Each row below holds a small network's activations on one input, seen along a few directions.
Each table varies a few parts of the input and shows all the possible inputs, shuffled.
A made-up example of a description, with smaller parts first: values(2) and (point or line(9) or (line(4) and ring(8))).
Shared parts are said once, and a part with two or three values counts as separate values.

Other details of the inputs vary at random and push rows far along two fixed directions, the same in every table; ignore that.

Rows:
r1: 3 13 -1 17 -10 5 13 10 -16 -14 -7 0
r2: 6 -10 14 1 8 -13 3 9 9 6 -6 2
r3: 7 17 8 14 -1 8 14 4 -11 -7 -15 -2
r4: -5 -5 10 -8 0 13 2 -5 -6 -12 3 6
r5: -15 3 9 10 12 -1 -17 20 6 48 -1 -3
r6: -13 -4 4 11 8 -13 -16 26 9 46 0 -4
r7: 2 11 -14 14 -7 -9 4 14 -1 10 -9 -7
r8: -13 -17 8 -13 17 1 -22 -2 11 29 17 4
r9: 7 -4 -2 -1 -7 -4 12 3 -4 -22 -3 1
r10: -4 30 -15 24 -8 3 3 20 -11 19 -11 -6
r11: 10 11 -25 0 -13 2 9 -9 -8 -23 1 -2
r12: -3 -16 8 -11 13 -2 -13 -7 12 19 7 0
r13: -6 -19 23 -15 10 -4 -7 3 16 14 3 6
r14: -8 4 14 7 4 8 2 12 -7 9 -5 1
r15: -2 -22 10 -18 16 -3 -17 -11 14 17 11 2
r16: 0 5 14 5 5 4 7 7 -2 4 -11 -1
r17: -5 -15 3 -7 -5 3 0 -28 -6 -41 22 5
r18: -1 29 -13 10 -7 18 2 -2 -15 0 -3 -3
r19: 2 -11 -12 -15 -5 6 -7 -18 -4 -19 19 4
r20: -4 13 11 16 1 9 5 12 -12 6 -8 0
r21: -15 13 14 19 1 7 -1 0 -7 2 -2 -2
r22: 3 -9 0 -9 -8 9 8 -11 -11 -34 8 5
r23: 2 25 -5 11 2 6 0 6 -2 18 -11 -5
r24: 3 0 -12 -1 -2 -10 -4 6 6 6 3 -2
r25: 1 -4 13 4 6 -12 5 17 7 12 -12 -1
r26: 15 4 -17 -9 -8 4 6 -20 -4 -27 1 -1
r27: 9 3 0 -5 -9 -1 14 -3 0 -20 -9 2
r28: 10 -1 -19 -5 -11 -2 4 -12 -4 -24 5 -1
r29: 1 10 -1 14 -8 -7 13 24 -2 2 -18 -2
r30: 1 -9 -8 -17 -2 18 -4 -29 -9 -23 17 4
r31: 2 25 -15 7 -10 22 4 -10 -20 -13 -2 -2
r32: 7 -6 -6 -8 3 -7 -2 -7 8 0 1 -1
r33: 11 -3 -11 -8 -2 -2 3 -15 2 -13 0 -2
r34: -6 -14 18 3 11 -19 -4 -1 17 7 0 0
r35: -10 -9 1 -3 8 -10 -19 13 11 31 12 1
r36: -1 5 0 1 -12 5 8 6 -8 -14 -2 3
r37: 3 -30 5 -21 14 -16 -15 -10 20 11 12 2
r38: 11 -10 -19 -15 -9 -1 1 -20 -2 -31 13 2
r39: 3 -19 12 -23 4 9 3 -19 4 -23 6 8
r40: -4 -40 24 -23 18 -20 -11 6 27 18 7 8
r41: 0 -12 11 8 5 -18 1 22 9 13 -4 1
r42: -5 2 15 5 4 3 3 -16 1 -13 0 -1
r43: 0 -27 4 -21 16 -17 -16 -6 23 20 13 3
r44: -8 9 7 16 -3 -3 5 29 -3 17 -12 0
r45: -9 21 -7 24 -3 -4 -3 28 -4 33 -11 -7
r46: 13 3 -15 -12 -4 0 2 -17 1 -18 3 0
r47: 4 -6 -4 -17 6 9 -5 -23 3 -7 10 3
r48: 2 -23 5 -18 -4 -9 1 -3 10 -16 8 7
r49: 0 22 -12 9 -7 19 3 -7 -19 -5 -4 -4
r50: -4 26 -13 26 -10 3 4 21 -12 17 -13 -8
r51: 2 -6 0 -12 7 6 -6 -16 4 0 6 1
r52: -2 27 0 12 -14 19 15 5 -18 -13 -13 0
r53: -5 -4 5 12 -3 -16 3 2 5 -9 1 -2
r54: 6 18 -19 16 -11 -5 8 11 -7 1 -12 -8
r55: 3 8 -3 -1 3 7 -3 -6 0 7 -2 -2
Each input here is: ring(5) and (point or line(4) or line(6)).
Changing only the ring(5) part turns r29 into r44. The same change can be made to r28. Which row results? -> r45
Changing only the ring(5) part turns r54 into r49. The same change can be made to r41. Which row results? -> r20
Start at r30 and move only the line(6) part, one step at a time. The first step leads to r49. Which rows follow, in order? -> r5, r31, r8, r18
List by row number the other rows that have the ring(5) part in common with r12. -> r3, r13, r15, r16, r23, r39, r42, r47, r51, r55
Which other rows does r13 become when the ring(5) part takes its other values? List them by row number. -> r27, r36, r48, r52
Which other rows does r46 become when the line(6) part takes its other values? List them by row number. -> r26, r32, r33, r37, r43
Which other rows does r9 become when the ring(5) part takes its other values? List them by row number. -> r14, r16, r22, r25

Rows:
r56: -2 -24 -2 -12 1 -14 -8 6 11 3 11 3
r57: -5 -8 10 4 5 -6 -1 2 5 2 3 2
r58: 10 21 -7 10 -12 12 19 -7 -15 -23 -16 -4
r59: -1 -3 1 -6 3 5 -7 -1 1 11 5 1
r60: -3 -3 14 4 3 -3 2 8 2 5 -4 2
r61: -4 -5 14 7 12 -13 -7 18 12 30 -8 -3
r62: -14 -5 7 10 7 -9 -12 19 7 32 2 -2
r63: 16 4 -25 -11 -15 5 8 -16 -9 -33 6 1
r64: -4 5 -2 2 5 -3 -7 -3 5 13 1 -3
r65: 24 11 -32 -13 -20 12 20 -31 -16 -58 0 0
r66: 2 -19 6 -26 8 7 -6 -19 7 -10 12 7
r67: 2 -52 -1 -53 9 4 -23 -56 12 -37 49 13
r68: 0 -2 -2 -4 5 2 -9 -1 1 10 6 0
r69: 1 -4 -1 -13 0 13 -3 -10 -3 -7 8 5
r70: -4 15 -2 14 -6 6 5 14 -11 7 -9 -3
r71: -1 21 -12 16 -4 6 0 6 -8 12 -6 -5
r72: 8 27 -21 11 -20 19 18 -9 -28 -39 -6 -4
r73: -2 -6 14 -3 5 0 1 5 6 7 -6 2
r74: -1 -7 5 1 5 -5 -2 -3 7 5 0 -1
r75: 2 -10 3 0 -1 -15 3 11 8 -1 -1 2
r76: -3 16 11 15 -4 4 12 16 -7 1 -15 0
r77: 1 22 -9 15 -1 4 4 4 -5 10 -11 -6
r78: 6 -6 -2 0 -1 -15 3 10 10 5 -7 -2
r79: 4 39 -11 30 -14 6 18 7 -15 -8 -24 -10
r80: -7 -20 9 -16 3 5 -7 -4 2 -5 13 7
r81: -16 -4 8 10 6 -11 -14 19 7 32 3 -2
r82: -5 -1 8 3 14 -9 -10 15 11 35 -4 -3
r83: -2 -8 12 1 5 -6 -1 4 4 1 1 2
r84: 6 24 -8 10 -6 11 11 0 -11 -2 -14 -5
r85: -8 -19 15 -6 8 -11 -9 -4 11 1 12 4
What do these inputs look like to the network? -> ring(5) and (point or line(5))
List by row number the other rows that have the ring(5) part in common with r85. -> r57, r60, r75, r76, r83

Rows:
r86: -1 6 10 2 -2 7 8 1 -6 -14 -4 4
r87: 7 13 -7 2 -6 6 11 2 -3 -4 -13 -1
r88: 5 30 -3 17 -13 9 18 12 -11 -7 -26 -4
r89: 4 -12 -4 -9 4 -8 -7 9 6 8 6 0
r90: 8 8 -10 2 -13 3 11 5 -12 -21 -4 1
r91: 4 -1 -6 -10 -7 1 1 -15 3 -17 7 1
r92: -8 -17 21 -3 11 -5 -6 0 8 2 6 5
r93: -3 -10 3 8 1 -12 -3 16 4 12 -2 -1
r94: 2 -4 0 5 -5 -3 6 2 -4 -16 -1 1
r95: 6 18 -14 4 -6 0 2 0 -2 -4 -3 -4
r96: -4 -13 5 -4 5 -11 -9 -6 14 7 8 -1
r97: 5 -12 4 -18 1 3 3 -11 3 -15 2 4
r98: 7 -2 0 -8 -6 13 12 -27 -15 -50 8 4
r99: 1 4 4 6 7 1 1 -1 -5 4 -2 -2
r100: 5 -2 -6 -3 -9 0 6 5 -4 -12 -1 2
r101: -1 11 -7 1 0 10 -2 1 -4 9 1 1
r102: 4 16 -12 2 -9 18 4 -6 -13 -11 0 1
r103: 0 -10 0 2 -1 -8 1 6 -2 -5 3 1
r104: 7 -2 -1 -12 2 7 2 -14 -6 -16 7 4
r105: 13 -5 -20 -10 -11 7 11 -25 -12 -46 11 3
r106: -5 0 11 1 7 -1 -2 12 5 13 -1 4
r107: 3 -12 -5 -3 -1 -5 1 -2 0 -10 7 2
r108: 2 4 0 2 5 4 2 -6 -6 -9 0 -3
r109: 0 5 -2 -3 -4 12 -1 -4 -9 -6 3 2
r110: -4 2 8 -1 9 -1 -1 10 5 14 -1 4
r111: -7 -11 7 -4 7 2 -12 -4 1 8 9 2
r112: 2 -2 -7 -3 4 -7 -7 -11 7 -2 7 -3
r113: -6 -7 12 3 10 -4 -3 4 5 10 2 2
r114: -5 -10 18 -6 6 -2 -3 6 4 7 4 6
r115: -11 -1 8 10 6 1 -10 10 2 26 -1 -2
r116: 2 -14 1 -2 -3 -5 2 -1 -3 -12 6 2
r117: 2 -16 9 -15 2 -1 -1 -6 6 -3 2 4
r118: 3 11 0 5 -5 2 9 9 2 8 -17 -4
r119: -7 -5 3 2 7 3 -11 1 3 17 7 1
r120: -2 14 -4 15 -6 -6 3 2 0 1 -7 -4
r121: -9 -15 12 -4 8 2 -13 -4 5 9 10 3
r122: -2 2 1 4 -3 11 -1 -7 -10 -5 4 0
r123: -5 1 13 2 3 0 1 10 2 8 -4 3
r124: 5 0 -9 -10 -5 1 0 -14 3 -17 8 3
r125: 4 -4 -2 -10 3 0 2 -3 7 3 -3 2
r126: 3 -17 4 -10 12 -7 -7 -7 9 13 2 -1
r127: 7 -13 0 -18 6 -1 -4 -10 7 3 3 2
r128: -2 8 10 4 1 3 5 8 -4 -2 -5 2
r129: 0 -9 -3 -16 6 8 -13 -10 1 4 13 2
r130: -23 -13 -4 -6 -1 -4 -10 0 3 5 12 0
r131: 1 -2 -2 0 6 -4 2 -1 6 9 -6 -1
r132: 4 19 -5 20 -13 -2 12 27 -12 7 -16 -3
r133: -3 -2 -3 2 6 -11 -6 -2 11 11 5 -1
r134: 1 1 1 5 -6 -3 5 14 -2 -4 -5 2
r135: -4 14 9 11 -1 2 7 16 0 14 -11 -2
r136: -5 -7 5 -8 3 5 -10 -1 5 14 7 1
r137: -1 -4 3 -4 7 2 2 -9 0 -9 6 3
r138: 1 -2 4 -8 8 2 -3 0 1 1 4 1
r139: -7 4 12 11 4 -1 2 10 0 9 -7 -1
r140: 2 6 -6 -5 -8 16 2 -12 -10 -15 3 2
r141: -7 0 3 10 7 -14 -9 9 13 23 0 -2
r142: 12 21 -18 13 -13 2 11 13 -15 -4 -12 -4
r143: 4 27 -13 21 -6 -4 5 3 -7 6 -12 -9
r144: 5 -8 -8 -18 2 11 -9 -20 -5 -6 15 3
r145: -1 10 8 12 -3 6 10 1 -12 -11 -5 -1
r146: -3 -13 2 -7 11 1 -16 -8 3 17 12 0
r147: 6 -6 -5 -16 -6 1 0 -21 0 -29 12 5
r148: 5 6 -5 -4 -11 3 6 -11 -4 -20 4 1
r149: -5 -15 15 -2 11 -12 -6 7 13 19 -4 0
r150: -5 -14 9 -3 5 -12 -9 -4 11 6 10 1
r151: -1 14 -2 15 -4 -7 3 3 -2 -1 -5 -4
r152: 6 31 -14 18 -7 -3 5 11 -6 14 -14 -8
r153: -2 -5 8 4 5 -6 0 5 10 17 -9 -5
r154: 1 -4 -1 -10 -5 14 -1 -14 -9 -14 10 4
r155: 4 -7 -11 -14 0 14 -3 -29 -7 -24 17 4
r156: 8 0 -10 -5 -12 3 9 -3 -5 -21 1 0
r157: 0 2 -3 12 -5 -7 5 12 -1 5 -6 -5
r158: -5 30 -7 28 2 5 -3 20 -10 31 -15 -11
r159: 6 -6 -1 -14 -5 5 6 -13 1 -18 -2 3
r160: -4 -10 13 1 6 -6 -2 3 9 8 -7 0
r161: -7 -4 4 2 4 4 -9 -2 2 14 4 -2
r162: 4 11 -6 10 2 -2 4 6 -2 9 -15 -8
r163: -6 -16 16 -5 10 -4 -5 -3 9 6 7 1
r164: 3 -12 -3 1 5 -12 -6 7 3 13 4 -2
r165: -4 2 3 1 -1 -9 -5 8 10 13 -2 0
r166: 8 26 -8 19 -15 11 22 -1 -19 -19 -21 -7
r167: -1 7 -6 1 1 -7 -3 3 9 10 1 0
r168: 0 13 -2 12 -7 -1 6 -4 -3 -13 -5 -3
r169: -19 26 -15 16 -15 6 5 21 -12 10 -12 -6
r170: 2 -2 -7 0 0 -7 1 13 4 8 0 2
r171: -3 -10 9 -1 5 -7 -2 2 9 11 -7 -1
r172: 4 -11 -5 -8 -2 -4 0 4 3 -4 6 4
r173: 2 -1 0 -5 7 -3 -3 8 8 17 -8 -3
r174: 1 -20 -1 -7 8 -12 -10 4 8 7 10 -1
r175: -4 5 6 4 -1 -7 -3 7 7 6 -2 1
r176: 5 1 -4 0 0 2 6 -7 0 -8 -6 -1
r177: -5 -12 8 -12 3 8 -9 -7 2 -1 11 6
Changing only one part turns r122 into r154. The same change can be made to r146. Which row results? -> r144
Changing only one part turns r88 into r160. The same change can be made to r128. Which row results? -> r98
Changing only one part turns r172 into r107. The same change can be made to r148. Which row results? -> r150
What do these inputs look like to the network? -> values(2) and (point or (values(5) and line(9)))
Which other rows does r116 become when the line(9) part takes its other values? List them by row number. -> r93, r94, r103, r105, r107, r157, r164, r174
Which other rows does r159 become when the values(5) part takes its other values? List them by row number. -> r100, r123, r140, r165
Which other rows does r131 become when the line(9) part takes its other values? List them by row number. -> r126, r149, r153, r160, r162, r166, r171, r176
Which other rows does r89 become when the values(5) part takes its other values? List them by row number. -> r95, r129, r138, r173
